Each row below holds a small network's activations on one input, seen along a few directions.
In each table, some parts of the input vary, and every possible input appears once, in random order.
A made-up example of a description, with smaller parts first: one of 3 separate values, together with either a single point or one of 9 places along a line or (one of 4 places along a line, together with one of 5 places around a ring).
Shared parts are said once, and a part with two or three values counts as separate values.

A family of inputs:
r1: [-.08, -.07, .04, -.16, .09, .00, -.16, .07, .02, .23, -.13, -.22, -.07]
r2: [.02, .15, .01, -.12, -.10, .07, -.16, -.17, .14, .12, -.04, -.19, -.02]
r3: [.11, -.27, .06, -.15, -.04, -.07, -.10, .04, -.16, -.13, -.09, .01, -.04]
r4: [-.19, .30, -.09, .52, .20, .43, .23, -.10, -.34, -.06, .50, .09, .11]
r5: [.19, -.08, -.04, .34, -.31, -.08, -.07, -.05, .10, -.29, .07, .08, .09]
r6: [-.06, .08, .00, -.17, -.05, .03, -.09, -.24, .25, .16, .05, -.30, -.01]
r7: [.08, .10, .07, .20, -.15, .14, -.19, .06, .31, -.14, .04, .10, -.01]
r8: [.10, .10, .14, -.05, -.07, .07, -.08, -.03, .12, -.03, -.07, -.24, -.03]
r9: [-.12, .16, -.04, .11, -.21, .14, -.14, -.09, .45, .26, .16, -.10, .01]
r10: [.09, -.22, -.05, -.08, .06, -.26, .18, .15, -.02, -.06, -.21, .25, .01]
r11: [.15, -.08, .02, .06, -.27, -.12, -.02, -.08, -.08, -.38, -.06, -.16, .12]
r12: [-.02, -.10, .05, -.13, .09, -.16, .16, .25, .07, .04, -.25, .25, -.06]
r13: [-.14, -.14, -.03, -.30, .06, -.03, -.09, -.15, .11, .30, -.01, -.15, -.10]
r14: [.12, .08, -.01, -.01, -.21, .02, -.09, .01, -.01, -.27, -.11, -.13, -.03]
r15: [.08, .12, -.03, .15, -.09, .06, -.21, -.18, .35, .16, .13, .03, .00]
r16: [.18, .05, -.03, .24, -.22, .02, -.14, .01, .20, -.23, .08, .09, .00]
r17: [.12, .00, .13, -.09, -.06, .10, -.07, -.11, .12, -.22, -.10, -.08, -.03]
r18: [.14, .19, .02, .19, -.17, .15, -.18, -.03, .28, .04, .03, .04, -.09]
r19: [.10, -.25, -.10, -.04, -.08, -.34, .19, .16, -.15, -.12, -.19, .27, .15]
r20: [-.17, -.03, -.05, -.23, .07, -.21, .16, .12, .19, .45, -.06, .04, -.04]
r21: [.05, -.12, .14, -.19, .04, .00, -.10, .09, -.05, .13, -.10, -.10, -.15]
r22: [-.33, .16, -.14, .19, .49, .07, .50, .13, -.57, .05, .22, .19, .10]
r23: [-.01, -.12, .11, -.20, .05, .00, -.17, .13, -.05, -.08, -.13, .00, -.10]
r24: [-.31, .08, -.01, .11, .38, .29, .27, .00, -.71, .00, .33, -.01, .03]
r25: [-.03, -.05, -.07, -.20, .16, -.24, .09, .03, .14, .30, -.14, .17, -.01]
r26: [.07, -.07, -.02, -.14, .20, -.23, .14, .10, .09, .13, -.22, .18, -.08]
r27: [.08, -.30, -.04, -.09, -.12, -.18, -.11, .02, -.25, -.23, -.11, .01, .08]
r28: [-.22, .33, -.02, .23, .27, .35, .27, -.13, -.54, -.15, .39, -.13, .16]
The inputs of r16 and r14 match in every part but one. If r4 is changed in the same way as r16 into r14, which row does it become?
Answer: r28
What is each input in this table made of?
Answer: one of 4 places along a line, together with either a single point or one of 6 places along a line
Start at r7 and move only the place on the line of 4, one step at a time. The first step leads to r17. Which rows follow, in order?
Answer: r23, r12
Which other rows agree with r12 in the place on the line of 4? List them by row number.
Answer: r10, r19, r20, r22, r25, r26
Change only the place on the line of 6 in r23. List by row number the other rows that result.
Answer: r1, r3, r13, r21, r27

A family of inputs:
r29: [.02, -.38, -.07, -.27, -.20, -.30, .07, .11, -.23, -.04, -.13, -.06, .10]
r30: [.30, .26, .12, .33, -.20, .10, .01, -.03, .41, -.17, -.07, .11, .02]
r31: [.17, -.01, -.11, .04, -.41, -.02, -.27, -.29, .03, -.13, .14, -.24, .16]
r32: [-.15, -.10, -.01, -.36, -.01, -.10, -.01, -.18, .19, .33, .07, -.30, .07]
r33: [.13, -.30, .10, -.04, .10, -.04, -.09, .22, -.14, -.12, -.39, .20, -.19]
r34: [-.13, .09, -.12, -.16, .00, -.28, .11, -.09, .39, .38, .08, .01, -.01]
r35: [.03, -.27, .09, -.34, -.04, -.20, -.13, .07, -.32, -.17, -.25, .07, -.10]
r36: [.08, -.21, -.05, .10, .05, -.19, .05, .36, .05, -.04, -.37, .34, .05]
r37: [-.14, .38, -.10, .51, .21, .48, .27, -.16, -.49, -.33, .54, -.05, .19]
r38: [-.02, .13, -.03, -.02, .17, -.01, -.08, .14, .42, .42, -.08, .13, -.06]
r39: [.28, .12, .18, .09, -.16, .19, -.30, -.18, .20, -.29, .04, .09, -.20]
r40: [-.09, .08, .18, -.40, .16, .04, -.09, -.16, .14, .20, -.15, -.28, -.13]
r41: [.09, .01, -.10, .36, -.45, .00, -.02, -.04, .33, -.07, .08, -.10, .12]
r42: [.12, -.02, .22, .00, -.33, .22, -.30, -.15, .06, -.27, .06, -.25, -.04]
r43: [-.37, .36, -.12, .14, .57, .30, .38, -.11, -.49, .27, .47, -.02, .01]
r44: [-.03, -.25, -.14, -.04, -.17, -.41, .21, .32, .05, -.05, -.14, .16, .10]
r45: [.02, .06, .11, -.18, .26, .10, -.25, .03, .25, .29, -.08, -.02, -.27]
r46: [-.30, .05, -.17, .23, .47, .13, .46, .13, -.84, -.21, .17, .21, .18]
The inputs of r45 and r39 match in every part but one. If r32 is changed in the same way as r45 into r39, which row does it become?
Answer: r31
What is each input in this table made of?
Answer: one of 3 separate values, together with either a single point or one of 5 places around a ring
Start at r29 and move only the place on the ring of 5, one step at a time. The first step leads to r44. Which rows follow, in order?
Answer: r36, r33, r35
Change only the choice among 3 separate values in r35. List by row number the other rows that result.
Answer: r40, r42

A family of inputs:
r47: [.09, .01, -.10, .17, -.11, -.15, .13, .32, .15, -.11, -.28, .37, -.02]
r48: [-.34, .25, -.02, .09, .58, .18, .35, -.05, -.44, .29, .44, .00, .03]
r49: [.05, -.09, .04, .04, -.29, .20, -.23, -.15, -.01, -.13, .02, -.27, -.07]
r50: [.14, -.32, .05, -.21, -.08, -.20, .01, .15, -.16, -.09, -.26, .03, -.01]
r51: [.09, -.27, .12, -.36, .03, -.21, -.17, .16, -.23, -.17, -.25, -.02, -.01]
r52: [-.15, .04, .09, -.46, .11, -.02, -.05, -.09, .04, .21, -.20, -.27, -.20]
r53: [.15, -.02, .13, -.19, -.17, .19, -.31, -.22, -.10, -.23, .02, -.28, -.11]
r54: [-.10, .01, .00, -.12, .05, -.14, -.11, -.04, .22, .37, .00, -.07, -.10]
r55: [-.03, .04, -.10, -.02, .07, -.13, -.01, .01, .41, .37, .09, .01, -.05]
r56: [.03, -.14, .01, -.02, -.16, -.31, .05, .15, -.03, -.13, -.26, .12, .05]
r57: [.11, .24, .00, .33, -.25, .24, -.07, -.03, .33, -.18, .04, .10, .02]
r58: [-.04, -.07, .11, -.35, .10, -.04, -.02, -.09, .13, .31, -.10, -.18, -.08]
r59: [-.01, .22, .03, .08, .14, .01, .12, .00, .46, .33, -.15, .12, -.03]
r60: [-.18, .22, -.04, .38, .27, .43, .17, -.16, -.56, -.24, .54, -.03, .21]
r61: [.10, .18, -.08, .25, -.32, .12, -.05, -.11, .29, -.17, .08, -.10, .12]
r62: [.11, -.04, .00, .13, -.31, .17, -.23, -.15, .10, -.10, .14, -.08, .05]
r63: [-.18, -.03, -.08, .22, .42, -.03, .41, .14, -.72, -.23, .21, .25, .13]
r64: [.16, -.23, -.18, .06, -.09, -.30, .02, .15, .12, -.09, -.07, .29, .08]
The inputs of r59 and r57 match in every part but one. If r48 is changed in the same way as r59 into r57, which row does it become?
Answer: r60
What is each input in this table made of?
Answer: one of 3 separate values, together with either a single point or one of 5 places along a line
Change only the choice among 3 separate values in r58. List by row number the other rows that result.
Answer: r49, r50
